Each row below is a small network's average activation on inputs in which a field has the value named, seen along a few directions.
Related values have similar rows: they may be neighbours, one step apart, or belong to one group.
In the rows, 500 means zero.
Strong random noise was added to every row along 18 fixed directions; ignore it. To show where, here is one row again and again, with new noise each time:
[247 497 316 623 566 450 523 229 493 341 287 433 390 561 554 250 661 478
 298 559 641 577 579 398 399 481 518 494 433 547 505]
[638 486 407 567 460 607 466 588 522 576 440 577 518 358 482 673 442 499
 480 548 494 521 557 588 561 544 509 512 598 428 570]
[483 595 285 730 587 527 410 343 459 311 602 526 559 499 388 529 483 413
 322 722 447 594 649 499 526 425 645 365 618 473 468]
[558 390 638 326 232 422 671 472 613 629 377 611 643 382 504 676 515 442
 480 425 401 622 571 559 409 556 390 517 503 377 620]
[461 764 444 375 443 498 366 559 416 709 620 639 486 466 472 365 446 495
 412 449 713 349 337 370 719 449 536 552 427 520 461]
[377 443 401 432 474 627 499 546 548 598 284 575 432 505 759 663 732 389
 514 345 468 507 510 489 442 415 595 567 460 453 727]
[657 588 773 397 473 506 506 559 511 395 626 420 507 569 214 626 315 404
 448 472 499 445 464 412 573 410 470 506 434 577 553]
[490 361 317 304 406 429 526 460 499 725 592 680 397 391 437 392 549 401
 763 567 407 801 391 572 545 504 386 373 467 680 579]
[610 660 392 527 586 543 502 439 463 529 471 576 434 427 284 675 180 492
 407 357 593 543 608 680 434 420 411 447 559 559 484]
[591 433 578 616 493 492 583 332 748 517 512 552 477 458 776 651 388 229
 414 607 477 632 577 404 532 529 589 427 545 606 567]
[481 646 611 435 776 571 288 589 673 282 344 344 371 586 344 536 454 499
 304 653 615 472 249 418 770 690 246 463 688 604 531]
[461 365 500 612 582 456 504 383 508 573 452 478 400 565 632 390 616 555
 579 517 448 594 325 437 441 479 550 581 385 604 563]
[434 533 661 397 487 437 536 549 619 490 469 546 579 453 669 517 522 404
 590 490 506 518 845 538 421 610 333 435 514 622 379]
[473 466 526 471 457 521 471 680 391 414 597 530 546 598 567 468 638 575
 587 487 501 359 343 433 559 575 509 527 422 481 524]
[572 481 522 469 488 581 587 627 424 377 416 350 550 612 355 516 661 680
 443 550 456 241 450 527 724 573 486 567 593 493 527]
[424 642 342 575 676 587 399 422 455 583 276 402 342 601 459 391 534 458
 394 452 544 512 345 424 378 319 643 605 502 524 591]
[574 493 413 773 581 563 354 627 326 293 585 393 501 576 269 394 582 738
 643 644 524 680 563 435 418 650 366 532 433 503 564]
[485 278 309 400 331 453 719 426 521 723 730 461 454 460 339 543 565 713
 713 352 453 567 635 751 670 535 331 311 310 667 591]
[463 424 415 378 442 585 511 538 534 477 373 462 456 337 376 616 385 557
 454 410 624 502 479 674 446 527 427 473 443 330 501]
[750 617 635 500 492 570 608 506 511 296 639 253 607 703 360 465 390 495
 522 735 480 573 309 277 618 617 580 526 597 460 491]


Field H:
h12: [349 308 332 289 399 681 542 567 506 382 618 434 220 403 707 328 604 494
 674 479 776 424 439 461 792 528 587 449 268 517 499]
h7: [685 581 510 679 494 537 475 520 266 513 401 776 475 363 434 738 435 517
 360 337 536 345 739 524 618 371 524 709 591 525 608]
h6: [548 375 563 561 565 408 557 390 549 434 450 554 557 466 479 566 359 550
 377 521 418 418 271 690 372 486 555 475 569 355 384]
h2: [641 648 394 480 472 626 488 697 458 580 586 437 515 498 577 541 165 464
 513 413 584 291 432 564 388 462 689 448 582 279 316]
h14: [589 699 250 360 336 501 590 403 390 439 546 805 597 431 484 539 368 323
 369 507 631 527 412 461 709 519 510 462 708 431 468]
h3: [524 437 422 810 566 592 363 521 603 313 625 391 537 472 527 728 408 527
 250 564 493 486 503 515 484 505 604 364 547 295 555]
h10: [544 693 505 579 616 622 329 773 487 365 496 480 540 534 526 578 441 486
 474 495 493 360 661 510 456 526 505 514 685 418 394]
h9: [658 632 540 580 742 564 263 654 372 708 469 696 482 360 504 597 492 483
 667 619 339 527 717 617 635 382 538 653 750 647 404]
h8: [472 478 447 542 771 464 361 701 663 719 527 310 206 577 472 454 334 408
 596 400 483 322 291 561 569 536 345 292 571 842 516]
h13: [501 286 754 528 477 370 614 292 538  65 551 607 545 575 569 674 428 384
 348 513 447 567 277 424 415 539 509 488 430 439 538]
h11: [660 471 294 636 503 504 600 300 384 504 762 655 460 507 321 617 411 358
 507 598 348 613 594 549 658 297 676 394 583 745 582]
h4: [513 699 504 478 457 388 416 699 369 473 574 647 658 688 339 545 320 393
 414 297 350 421 290 525 178 491 414 365 662 409 553]
h1: [594 235 641 547 244 395 689 298 524 738 483 659 644 308 547 515 759 733
 558 587 382 593 712 585 649 527 497 670 459 386 541]
h5: [364 402 454 444 351 413 449 483 566 742 396 455 395 227 353 286 403 495
 425 467 676 549 564 501 420 466 414 478 359 406 541]
H is arranged as a tree with 4 forks.
Question: Name the neighbours of h3, in listed order.
Answer: h10
Question: Name the neighbours of h1, in listed order.
Answer: h6
Question: Name the neighbours of h9, in listed order.
Answer: h7
Question: Name the neighbours of h11, in listed order.
Answer: h13

Field P:
p11: [489 225 514 556 697 598 286 630 619 394 433 436 281 260 532 562 250 277
 607 639 487 527 363 613 386 462 600 417 492 516 385]
p9: [651 354 578 563 419 552 693 457 441 262 568 489 367 546 440 613 473 496
 437 479 556 366 714 484 746 452 506 511 433 681 559]
p7: [584 678 347 372 502 560 351 663 433 639 751 716 455 471 704 414 408 415
 658 591 598 515 186 395 739 574 580 476 584 510 427]
p10: [666 292 694 297 360 559 735 609 401 106 340 593 533 510 318 669 659 468
 550 563 427 461 558 526 646 585 363 589 584 481 637]
p14: [440 518 402 466 371 499 448 564 459 458 519 468 464 375 317 315 390 562
 446 552 699 533 530 511 420 574 403 428 427 342 451]
p4: [283 494 311 221 386 747 332 662 566 343 459  79 487 370 241 389 615 535
 394 716 735 395 285 400 745 548 663 451 433  48 489]
p6: [464 548 445  70 463 565 550 684 468 377 627 665 396 408 344 816 290  26
 601 326 443 407 687 701 530 283 483 193 578 684 497]
p13: [552 544 674 391 460 496 483 422 580 499 550 365 683 398 218 622 382 595
 443 556 454 573 499 636 450 439 539 502 466 207 378]
p8: [489 258 726 444 563 426 739 237 851 531 293 471 544 592 788 833 563 554
 462 356 311 653 477 636 491 643 317 469 536 602 644]
p5: [601 243 640 626 408 538 437 542 648 382 252 636 346 266 557 573 526 376
 321 656 658 498 550 389 668 663 373 617 490 605 659]
p1: [624 493 597 636 447 416 408 531 353 488 563 582 657 525 184 550 516 436
 417 556 220 470 425 511 327 263 627 542 513 481 559]
p12: [470 214 767 659 428 314 502 480 455 134 729 733 728 551 676 682 853 708
 586 642 264 613 621 448 668 781 271 499 479 529 575]
p3: [603 339 408 685 780 530 574 319 403 265 558 346 360 672 549 330 494 477
 676 713 272 644 309 504 368 367 715 488 582 651 377]
p2: [326 607 377 205 430 445 602 472 419 385 323 727 557 358 637 424 378 386
 422 438 729 503 459 566 417 641 379 468 628 346 320]
P is arranged as a tree with 4 forks.
Question: Name the neighbours of p1, in listed order.
Answer: p5
Question: Name the neighbours of p9, in listed order.
Answer: p7
Question: Name the neighbours of p6, in listed order.
Answer: p4
Question: Name the neighbours of p10, in listed order.
Answer: p13
